Each row below holds a small network's activations on one input, seen along a few directions.
In each table, some parts of the input vary, and every possible input appears once, in random order.
Descriptions start from the smaller parts, as in this example, which fits no table here: one of 2 separate values, together with either a single point or one of 11 places along a line or (one of 4 places along a line, together with one of 8 places around a ring).
Shared parts are said once, and a part with two or three values counts as separate values.
In the rows, 128 means zero.

Other details of the inputs vary at random and push rows far along two fixed directions, the same in every table; ignore that.

Rows:
r1: [193 115 117  81 130 162 140  99 131 148 120]
r2: [145  95  96  66  84 124 139 167  61 113 139]
r3: [191 108 116  82 124 163 149 104 145 143 119]
r4: [223 131 110  70 155 183 134  84 177 135 119]
r5: [142 166 133 184 191 150 116  87 160 146 104]
r6: [166 117 102  72 118 169 120 126 158 102 131]
r7: [140  90 100  69  81 136 140 170  61 114 129]
r8: [175 117 117  72 119 159 145  96 156 139 129]
r9: [138 158 129 174 188 132  81 109 179 112 126]
r10: [252 163 147  93 117 204 128 109 169 127 138]
r11: [176 199 172 203 153 159 104 108 167 139 127]
r12: [135 159 129 170 184 130  82 101 189 106 125]
r13: [151 122 153  73  42 131 168 175  92 125 164]
r14: [137  84 119  58  93 125 176 155  75 134 137]
r15: [ 70 118 143 170 117  77 144 145  59 162 121]
r16: [190 111 121  75 130 160 141 100 140 144 125]
r17: [ 40 130 139 152 105  69 152 149  91 146 132]
r18: [120 164 122 176 158 147  88  93 198 113 119]
r19: [ 58 122 129 173 124  82 121 174  61 117 133]
r20: [ 91 143 137 177 166 110  99 129 150 103 131]
r21: [113 141 143 192 161 113 126 107 137 158 108]
r22: [ 96 152 140 170 159 104 127 108 158 144 124]
r23: [ 47 121 131 155 112  65 121 171  94 114 147]
r24: [ 98 145 148 173 169 111 130 109 151 135 120]
r25: [145  91 110  67  84 137 171 151  60 147 117]
r26: [ 53 113 138 164 128  75 122 178  78 111 143]
r27: [144 158 139 180 190 149 112  88 173 151  98]
r28: [ 92 143 135 174 151 109  92 120 157 117 135]
r29: [180 111 107  77 129 169 116 131 144 106 127]
r30: [ 39 119 134 158 115  74 126 174  92 108 147]
r31: [129  81 110  56  79 125 143 168  86 102 139]
r32: [106 137 139 180 163 109  88 125 142 121 131]
r33: [ 60 116 134 166 128  79 121 175  70 115 138]
r34: [ 78 145 189 179  84  75 144 179  86 132 155]
r35: [104 137 147 181 155 107 129 103 154 146 113]
r36: [ 32 127 130 154 106  83 125 168  93 107 143]
r37: [ 65 119 132 165 124  68 116 173  71 121 138]
r38: [100 138 140 176 157 105  90 119 150 114 131]
r39: [117 173 135 167 176 151 119  80 195 135 114]
r40: [176 115 112  78 113 161 153  99 160 139 123]
r41: [149  91 112  59  90 119 170 150  68 144 132]
r42: [ 68 114 128 179 110  79 121 167  66 128 126]
r43: [126 164 138 169 185 145 120  84 196 135 117]
r44: [141  88 115  62  93 128 176 153  65 138 132]
r45: [ 40 121 141 162  95  75 156 145  94 151 126]
r46: [145 130 149  67  32 141 167 169  93 124 160]
r47: [195 140  94  65 130 206 107  95 195  99 121]
r48: [162 127 110  67 112 175 150 102 157 134 116]
r49: [126 161 139 170 179 146 116  85 197 142 107]
r50: [121  94 103  51  62 130 139 153  92 108 149]
r51: [111 147 130 188 159 117  88 121 125 126 121]
r52: [133 148 131 180 171 134  88  99 188 111 119]
r53: [186 107 105  85 122 162 118 123 146 110 130]
r54: [ 87 154 143 171 145 115 122  96 156 149 120]
r55: [225 125 101  77 146 191  99  95 167 112 126]
r56: [225 122  96  84 140 193 107  98 171 111 120]
r57: [133  82 120  54  82 125 174 149  86 134 127]
r58: [151  96 107  64  86 124 170 147  60 146 127]
r59: [139 161 141 169 187 130 113  81 190 139 113]
r60: [102 140 152 177 161 103 121 100 150 147 119]
r61: [198 144  90  62 130 192 106  94 192  98 131]
r62: [131  83 102  60  65 125 148 161  97 108 146]
r63: [152  87 108  74  76 131 174 144  62 151 121]
r64: [102 141 149 180 169 116 124 116 144 149 109]
r65: [133 176 186 199 136 121 116 139 146 136 142]
r66: [ 60 113 135 167 122  81 118 177  72 122 128]
Description of these inputs: one of 6 places along a line, together with either a single point or (one of 2 separate values, together with one of 5 places around a ring).
Question: The inputs of r4 and r58 match in every part but the place on the line of 6. If r14 is changed in the same way as r4 into r58, which row does it become?
Answer: r5
Question: Which other rows agree with r57 in the place on the line of 6? List them by row number.
Answer: r12, r20, r24, r31, r34, r35, r38, r52, r59, r60
Question: Which other rows does r51 become when the choice among 2 separate values takes its other values? List them by row number.
Answer: r15
Question: Which other rows does r19 become when the place on the ring of 5 takes its other values? List them by row number.
Answer: r2, r7, r42, r51
Question: Start at r25 and move only the place on the line of 6, one step at a time. The first step leads to r27. Which rows follow, in order?
Answer: r64, r57, r49, r48

Rows:
r67: [ 92  63  91  65  84  90 127 169  79  93 134]
r68: [ 66 115 173 165 167  60 133 155  87 136 141]
r69: [194 129  97  83 150 190 122 101 121 143 104]
r70: [ 84 114 115  69  60 110 179 148  66 150 131]
r71: [133 193 158 190 152 166 111  95 179 147 106]
r72: [203 133 142  99 103 182 143 101 167 143 130]
r73: [ 67 109  86  62  68 120 149 175  85  97 158]
r74: [ 72 157 138 183 126 128  96 155 144  91 138]
r75: [ 88 119 131 182 159  94 139 107 131 152 107]
r76: [170  96  74  69 145 165 106 107 171  78 116]
r77: [221 147 125  99 127 175 138 112 132 136 118]
r78: [131 118 127  98  71 113 162 180  35 143 130]
r79: [105 136 145 180 168 110 121 117 102 152 110]
r80: [ 80 147 147 183 120 114  91 146 149  87 141]
r81: [186 109 130  97  91 129 151 149  94 151 138]
r82: [139  90 130  59 126 122 177 148 128 126 138]
r83: [134 121 118  66  85 136 173 115 113 145 128]
r84: [133 112 139  44 105 118 174 128 134 126 151]
r85: [191  98 102  83 142 163 148  87 161 148 107]
r86: [136 106 117  75  80 124 168 113 122 147 141]
r87: [200 137 139  99 101 183 146  97 164 135 131]
r88: [182 114  79  79 156 187  93 122 141  82 129]
r89: [194  96  93  73 144 160  66 120 156  91 138]
r90: [113 111  98  92  76 122 133 207  48  91 158]
r91: [ 96 174 107 166 173 148  85  97 205  93 128]
r92: [109 157 119 160 162 123  56  94 220 103 137]
r93: [ 61 124 146 186 146  81 132 144  60 156 112]
r94: [171 134 113  93  94 152 145 153  75 141 121]
r95: [162  96 141  64 130 131 159 153 105 124 153]
r96: [125 143 150 158 215 119 122  89 200 132 110]
r97: [100 152  90 171 202 154  85 108 189  98 108]
r98: [107 113 147  93  47 123 177 166  60 145 131]
r99: [ 68 110 150 191 141  69 133 142  67 153 130]
r100: [ 85 147 184 186 137  66 145 184  96 131 155]
r101: [ 92  52  88  64  84  85 115 176  89  99 138]
r102: [150 123 167  77  86 142 171 162 133 120 159]
r103: [105  60 108  82  82  91 180 150  66 150 125]
r104: [185 125 119  81  97 173  80 128 186  89 147]
r105: [137 104 119  72  83 123 166 119 126 159 139]
r106: [200 132 138  98  99 180 143 100 166 138 132]
r107: [167 177 153 202 174 139 109  98 160 142 114]
r108: [ 97 154 192 165 141 104 136 138 153 129 141]
r109: [106 146 131 191 143 100  82 155 122  85 140]
r110: [167 153  98  71 118 185 143  85 160 146 113]
r111: [118 159 110 178 195 152 111  82 171 154  78]
r112: [ 26 131 132 162 107  59 100 149 119 103 148]
r113: [145  84 105  73 109 132 172 120 103 143 109]
r114: [202 132 141  96 102 179 141 104 172 150 129]
r115: [130 119 142  55 100 124 179 140 140 125 160]
r116: [142  91 104  71 111 135 170 122 100 145 103]
r117: [124 170 139 179 164 133 123  64 197 149 122]
r118: [187 157 124  92 104 203 136 108 153 141 113]
r119: [142 178 168 195 151 154 118  87 187 144 115]
r120: [ 70 106 152 190 142  68 131 146  69 161 129]
r121: [153 125 144  87  71 154 165 137 106 140 128]
r122: [127  68 125  88  92  98 158 159  50 159 137]
r123: [184 111 132 102  92 130 153 147  88 144 139]
r124: [130 141 115 181 200 138  58 102 170  86 123]
r125: [120 159 118 177 194 147 115  79 174 152  80]
r126: [176 117 152  76 114 119 157 160 100 120 150]
r127: [205 114 115  87 147 173 134  92 131 139 116]
r128: [156 161 131 189 170 127  42 125 185  96 137]
r129: [185 115 128 100  90 133 155 142  87 136 140]
r130: [ 61 141 127 193 125  83 100 191  77  93 143]
r131: [ 31 151 140 185 105 105 112 185 103 101 149]
r132: [ 40 115 133 178 138  72 152 140  81 158  97]
r133: [116 183 137 173 167 144 123  67 188 152 105]
r134: [190  96 101  80 141 159 146  90 165 156 106]
r135: [104 164 115 166 168 134  79  88 210  88 131]
r136: [135 144 123 177 195 131  49 101 171  95 124]
r137: [ 21 106 102 171 144  78 113 168  98  98 120]
r138: [120 159 103 179 207 161  66 114 164  97 124]
r139: [155 171 134 191 170 131  55 118 175  91 132]
r140: [ 88 132 160 204 116  65 136 161  74 151 137]
r141: [197 129 105  83 150 186 126  97 125 142 106]
r142: [ 43 127 151 177 109  62 153 132 105 163 137]
r143: [ 70 107 149 191 141  67 130 142  73 156 130]
r144: [186 136 122  82  98 178  92 120 178  84 143]
r145: [121 164 152 193 144 112 125 134 104 148 113]
r146: [ 37 136 152 175 108  66 157 129 100 155 130]
Question: What is each input in this table made of?
Answer: one of 5 places around a ring, together with either one of 2 separate values or one of 5 places along a line or one of 9 places along a line
Question: The inputs of r128 and r92 match in every part but the place on the ring of 5. If r100 is changed in the same way as r128 into r92, which row does it become?
Answer: r115
Question: The inputs of r141 and r78 match in every part but the place on the ring of 5. If r120 is changed in the same way as r141 into r78, which row does it become?
Answer: r123
Question: Which other rows does r130 become when the place on the line of 5 takes its other values? List them by row number.
Answer: r90, r109, r128, r139
Question: Which other rows does r145 become when the place on the ring of 5 takes its other values? List them by row number.
Answer: r93, r98, r132, r133
Question: Start at r111 and move only the place on the line of 9, one step at a time. The first step leads to r125. Which rows follow, in order?
Answer: r132, r116, r113, r75, r103, r85, r134
Question: Which other rows does r80 become when the place on the line of 5 takes its other values? List them by row number.
Answer: r74, r104, r131, r144
Question: Which other rows does r102 become when the choice among 2 separate values takes its other values? List them by row number.
Answer: r108
Question: Which other rows does r96 become when the choice among 2 separate values takes its other values? List them by row number.
Answer: r82
